Each row below holds a small network's activations on one input, seen along a few directions.
In each table, some parts of the input vary, and every possible input appears once, in random order.
Descriptions start from the smaller parts, as in this example, which fits no table here: ring(5) and (point or line(11) or (values(3) and line(6))).
Shared parts are said once, and a part with two or three values counts as separate values.

Other details of the inputs vary at random and push rows far along two fixed directions, the same in every table; ignore that.

A family of inputs:
R1: [-8  2 -7 -3 -7 -1 -6 11  8 -3  1 -2  0]
R2: [ 3 -7 -9 -4 -5  0 15 -1 -4 -2  3 -3 12]
R3: [ 4  0 -8 -4  2  4 -4  9 15 -2  1 -5  0]
R4: [  1   6  -3   1 -10  -1  11  -9  -5  -3  -9  -8  -2]
R5: [-12  -2   0  -6  -5   1  -5   8   7   1   1  -2  -2]
R6: [-8  2 -4 -1 -4 -4 -6 10  5 -6  2 -5 -1]
R7: [-6 -3  3  2 -2  5  2  6 10 -9  6  5  4]
R8: [ 4 -1 -5  4  2  3 -4  3 12 -7  6 -8 -2]
R9: [ 0 -5 -1 -6  3  6 -3  5 15  2  1 -4 -2]
R10: [-1  2  1  2  0 -1 -2 12  6 -9  3  3  6]
R11: [ 3 -3 -9  2 -1 -2 13 -4 -5  0  0  2  7]
R12: [ 0 -8  1  2  2  4 -5  4 13 -1  2 -7 -2]
R13: [ 4 -3 -5  5  1  2 -5  7 13 -5  1 -7 -1]
R14: [ 16  38  64 -37  51 -33  -9 -15 -71  35  24 -24   8]
R15: [  0  -3   0   0  -6   2   8 -10   1   4  -1   6  10]
R16: [-2 -8 -6  2 -7  4 15 -5  2  5  3  4  8]
R17: [ 6  3 -2 -4 -5 -7  9 -7 -4  1 -1  0 10]
R18: [  8  -8 -10   0  -6   1   8  -4  -6  -1   0  -1   6]
R19: [-12  -2  -3  -9  -6   2  -3   8  11   0   0   1  -3]
R20: [ -4   2   1   1 -15   4  12 -11   0   2  -6  -5  -1]
R21: [ -1   3   0   4   0   1  -1   8   5 -12   5   4   2]
R22: [  0 -11  -4   1  -6   6  12  -5  -3   4   3   2   6]
R23: [ 0 -7 -1 -1  1  6 -5  5 15  1  1 -4 -1]
R24: [-3 -3 -3  1 -6  7 10 -9  1  3  0  2 11]
R25: [  2  -3   2   3 -13  -1   9 -11   2   5  -4   5   1]
R26: [ 19  45  61 -34  53 -36  -9 -13 -80  30  16 -32  -2]
R27: [ 0 -7  0  1  2  5 -3  1 14 -4  6 -7 -2]
R28: [ 0  5 -1 -5  2  1 -1 13  6 -5  2  7  5]
R29: [  4 -13  -5   0  -9   7   9  -6  -1   4   3   1   6]
R30: [  6   0  -5   4 -11  -5   8  -9  -1   0  -7   4   1]
R31: [-5 -3  3 -1 -1  6 -1 10 10 -3  0  8  4]
R32: [  23   -5  -13   91   31    9  -60  -51  -48   14  -65   65 -110]
R33: [-5 -1  3 -7  1  5  1 10 10 -2  1  8  4]
R34: [-12  -4   0  -1  -6  -1  -5   6   7  -3   1  -3  -3]
R35: [ 0  3 -1  1  0  2 -3 13  6 -6  1  6  5]
R36: [ -8   3 -10  -7  -7  -1  -4  12  10  -3   0   0  -1]
R37: [ 1  0 -9  1 -3  3  9 -7 -3 -2 -4  1 11]
R38: [-8  3 -6  2 -5 -2 -6  6  5 -9  4 -3 -4]
R39: [ 4 -1 -6  0  1  3 -5  9 13 -2  1 -6  1]
R40: [ 4  0 -6  0 -4 -3  8 -8 -2 -1 -4  4 11]
R41: [-12  -2   1  -3  -5   0  -3   3   6  -5   6  -5  -3]
R42: [-4 -4  6  3  1  2 -2  8  6 -5  1  6  3]
Each input here is: values(2) and (line(9) or (values(3) and line(4))).
The inputs of R5 and R1 match in every part but the values(2) part. If R7 is changed in the same way as R5 into R1, which row does it become?
> R21
Change only the line(9) part in R29. List by row number the other rows that result.
> R14, R15, R16, R20, R22, R24, R25, R32
Change only the values(2) part in R41. List by row number the other rows that result.
> R38
Change only the values(2) part in R40. List by row number the other rows that result.
> R15

A family of inputs:
R43: [ 12  27  42   6  59 -25 -41  -4 -62  16   0  30 -20]
R44: [  4  26  41  14  27 -20 -43 -40 -66  33 -13 -16 -70]
R45: [ 17   7  42  17  81  -7 -52  -3 -48  26  10  18 -40]
R46: [ 34 -47 -51  49 -47  28  67 -64   3   2 -27  43  34]
R47: [-16 -24 -45  32 -31  24  -5  13  45 -24 -27  58   1]
R48: [-20  24  48 -79 -26 -14  42   2  10  22  28 -85  47]
R49: [-25 -19 -41  25 -65  24   5 -19  46  -6 -32   2 -35]
R50: [ -7 -42 -25  27 -23  27   2  20  56 -22  -3  47   3]
R51: [-10 -40 -41  33  -9  37  -9  19  59 -12  -9  37 -12]
R52: [  62   -6   12   34   49   -8   20  -82 -107   46  -24   37  -14]
R53: [ 15  43  22  18  48 -31 -45  -2 -81   8 -25  21 -49]
R54: [ 24   2  24 -69  21  -8  25  34  36   3  63 -81  75]
R55: [ 20  42  38  19  55 -22 -31 -14 -65   4 -13  30 -34]
R56: [-30 -19 -55  14 -61   9   5  -2  43 -17 -25   4 -26]
R57: [ -7 -43 -49  34 -13  42 -10  22  62 -31  -7  22 -11]
R58: [-34  26  30 -91 -36 -34  47  24   7   3  53 -82  66]
R59: [ 19   6  33  17  81  -2 -54   1 -47   8  10   3 -39]
R60: [-27  36  26 -72 -25 -32  38  29  -2  -7  44 -65  69]
R61: [-26 -11 -59  31 -52  11  -1   4  36 -28 -34  20 -18]
R62: [-21 -28 -29  30 -66  22  13 -25  59  -8 -36  -7 -28]
R63: [ -7  -7 -45  38 -38  23  11   4  44 -34 -32  49  -4]
R64: [-15  39  28 -71 -22 -32  43  45  -6 -16  42 -49  80]
R65: [ 15   8  41   7  72  -8 -48   4 -57  25   1  36 -37]
R66: [ 22   0  12 -61  21  -6  19  34  33   7  54 -73  61]
What do these inputs look like to the network?
> values(2) and (point or line(11))
The inputs of R52 and R46 match in every part but the values(2) part. If R51 is changed in the same way as R52 into R46, which row does it become?
> R45

A family of inputs:
R67: [ -5 -18 -40  12 -52   4  34  -5  30 -22  -6   9  26]
R68: [ 16  19  35 -18  44 -11 -10  13 -21   6  22 -31  11]
R69: [ 12  23  26 -21  21 -19  16 -17 -48  14  16 -33  10]
R70: [-12   6  -5 -23  -5 -12  -5  27   9 -10  16 -16  16]
R71: [ 10 -14  10 -23   5   8  16  -8   6  18  14 -16  23]
R72: [-29  -4 -23   4 -55  13  22  12  42 -22 -19  21  12]
R73: [ 28  17  25 -13  55 -11  -6 -11 -49  24   8 -15  -2]
R74: [ -6  20   5 -21 -16  -6  13   4   5  -3   0 -30   7]
R75: [  6   3   5 -13   6  -8   2  22  17 -13  20  -8  29]
R76: [-33 -19 -30   3 -38  19   7  28  46 -26  -3  20   9]
R77: [ 29  18  24 -13  49 -22 -11  -6 -53  24   9   1   6]
R78: [ 11  15  35 -29  36  -9   9   3 -41  19  20   6  27]
R79: [  18  -51  -47  113    9   38  -63  -34   28  -10  -65   78 -112]
R80: [  19    9   -6   73   66   -2  -86  -25  -62   13  -45   37 -116]
R81: [-14  -3 -35   2 -59   4  19  14  46 -24 -15   5  12]
R82: [  4  24  41 -10  30 -21   0 -21 -68  16   4   6   3]
R83: [-13   9  16 -24 -18  -6   8  -8  11  13   4 -29   4]
R84: [ -9 -30 -26  12 -49  17  29 -21  32  -1  -5  -6  12]
R85: [-16  -5  11 -25  -1  -1  -6  11  14  10  20 -29   2]
R86: [-14 -20 -22  14 -29  25  14  23  55 -27   5  30  22]
What do these inputs look like to the network?
> line(4) and ring(5)
The inputs of R80 and R85 match in every part but the line(4) part. If R74 is changed in the same way as R80 into R85, which row does it become?
> R83
Start at R79 and move only the line(4) part, one step at a time. The first step leads to R68. Which rows follow, in order?
> R75, R86
Change only the ring(5) part in R81. List by row number the other rows that result.
> R67, R70, R75, R77
Start at R78 and move only the ring(5) part, one step at a time. The first step leads to R86. Which rows follow, in order?
> R76, R72, R82

A family of inputs:
R87: [-13  -1  -2   0  -5   3 -13  20  20 -10   2  -2  -7]
R88: [-6 -3  1 -3 -2  6 -8 12 23 -3  3 -7 -2]
R89: [ 12  14  21  47  62  -6 -73 -17 -55  15 -27  34 -89]
R90: [  2  -9 -11   3 -11   5  17  -8   1   2  -3   3   9]
R91: [  5  -4  -8   4 -10   5  16  -7   2  -1  -4   6  11]
R92: [-11  -1   2  -5  -4   4 -10  20  19 -10   5  -4  -6]
R93: [ -6  -6  -2   0   3   7  -9  21  19 -11   6   5  -3]
R94: [  3   2  -2   4 -16  -1  14 -11   1  -2  -6   5   6]
R95: [  4  -4  -7   3 -11   4  15  -8   0  -2  -4   5  12]
R96: [ -1  -5  -8   2 -19   0  15 -14   2   2  -4   1   4]
R97: [  0  -1  -6   3 -16   2  15 -12   1  -2  -8   2   7]
R98: [  3 -10 -10   2 -14   2  15 -10   0   3   0   3   9]
R99: [-12   5  -3  -8  -1  -2 -13  19  13  -8   4  -5  -2]
R100: [  2 -11 -12   3 -12   5  14 -10  -2   2  -3   3   8]
R101: [-12  -5  -4   2  -6  10 -10  13  24  -8   2   1  -6]
R102: [  4  -6 -10   5  -9   5  14  -9   0   1  -5   5   8]
R103: [  0   1  -3   1 -16   2  17  -9   2  -3  -7   2  11]
R104: [ -2  -8  -9   3 -20   1  15 -14   1   3  -4   0   4]
R105: [  0  -3  -6   2 -17  -1  14 -14   1   0  -5   2   4]
R106: [  6  -4  -6   6 -10   2  12  -9   0  -1  -4   9   8]
R107: [ -9  -4  -6   1   1   1 -12  23  19 -13   5   2   0]
R108: [-13   1  -4  -1  -5  -1 -14  21  18 -10   2  -4  -5]
R109: [  3   1 -12   5  -5   2  -5   7  17 -13   0 -14  -6]
R110: [  1   1  -4   3 -16   2  18  -9   3  -2  -7   3   9]
R111: [ -8  -6  -1   0   5   8 -10  17  18 -10   8   5  -2]
R112: [  0   0  -5   2 -14   2  17 -11   1   0  -7   1   7]
R113: [ -9  -5  -4   2   2   4 -11  21  19 -12   6   4  -2]
R114: [  7  -2  -5   5 -12   2  14  -7   2  -2  -3   9  11]
R115: [ -3  -8  -9   1 -18   3  16 -13  -1   2  -5  -3   5]
R116: [ -1  -3  -7   1 -15   2  17 -12   1   1  -6  -1   6]
R117: [  1  -1  -5   4 -17  -1  14 -13   1  -1  -7   5   5]
R118: [  2  -8  -9   0 -11   4  16  -9  -1   1  -2   1  11]
R119: [ 19   6   8  45  39  -8 -39 -42 -63  21 -35  31 -68]
R120: [ -8  -3 -11   0   3   2 -13  20  17 -11   3   6  -1]
R121: [  5  -3  -7   4 -12   5  15  -6   3  -4  -5   7  13]
R122: [  2 -10 -11   3 -11   5  16  -9  -2   4  -2   2   9]
R123: [ -7  40  76 -96  43 -31  18  36 -29  20  72 -69  71]
R124: [ -3  -5   1  -4  -3   5 -10  13  25  -2   1  -8  -4]
R125: [  18   69   93  -56  106  -53  -50    6 -111   47   33  -43  -21]
R126: [-12   1  -8   0  -6   0 -15  19  19 -10   0  -1  -7]
R127: [  2  -7  -8   1 -11   4  15  -9   0  -1  -3   3  13]
R128: [ -2  -7 -10   3 -17   3  17 -13   0   3  -6  -2   3]
R129: [ -2  -4  -8   1 -15   2  17 -12  -1   3  -5  -2   5]
R130: [ -2  -4  -6   0 -17   2  16 -12   1   0  -6  -1   8]
R131: [ -5  42  79 -99  45 -33  19  35 -29  23  75 -74  76]
R132: [  7  -2 -12   2   1   2  -2  11  16 -13   6 -13   4]
R133: [ 27   9   8  49  44  -4 -37 -34 -59  17 -34  39 -60]
R134: [-10  -5  -4   5  -4   9 -12  10  24  -5   1   1  -7]
R135: [ 18  13  14  45  68 -13 -75 -11 -56  12 -27  36 -81]
R136: [ -5  -4 -16  -1   1   6 -11  20  21  -9   0   6  -4]
R137: [  1 -10  -2  -2   3   7  -8  15  26  -4   4  -2   2]
R138: [-2 -9 -3  0  4  8 -8 13 24 -5  5  0  2]
R139: [  3  -8  -9   1 -13   2  15 -10   1   2   0   3  10]
R140: [  4  -7  -8   2 -12   2  14  -9   2   0  -1   5  10]
What do these inputs look like to the network?
> values(2) and (point or line(11) or (values(3) and line(5)))
The inputs of R110 and R133 match in every part but the values(2) part. If R99 is changed in the same way as R110 into R133, which row does it become?
> R120
Change only the values(3) part in R140. List by row number the other rows that result.
> R102, R127
Change only the values(3) part in R122. List by row number the other rows that result.
> R98, R100
Change only the line(5) part in R117. List by row number the other rows that result.
> R94, R96, R104, R105
Change only the line(11) part in R107. List by row number the other rows that result.
> R93, R111, R113, R120, R123, R131, R135, R136, R137, R138
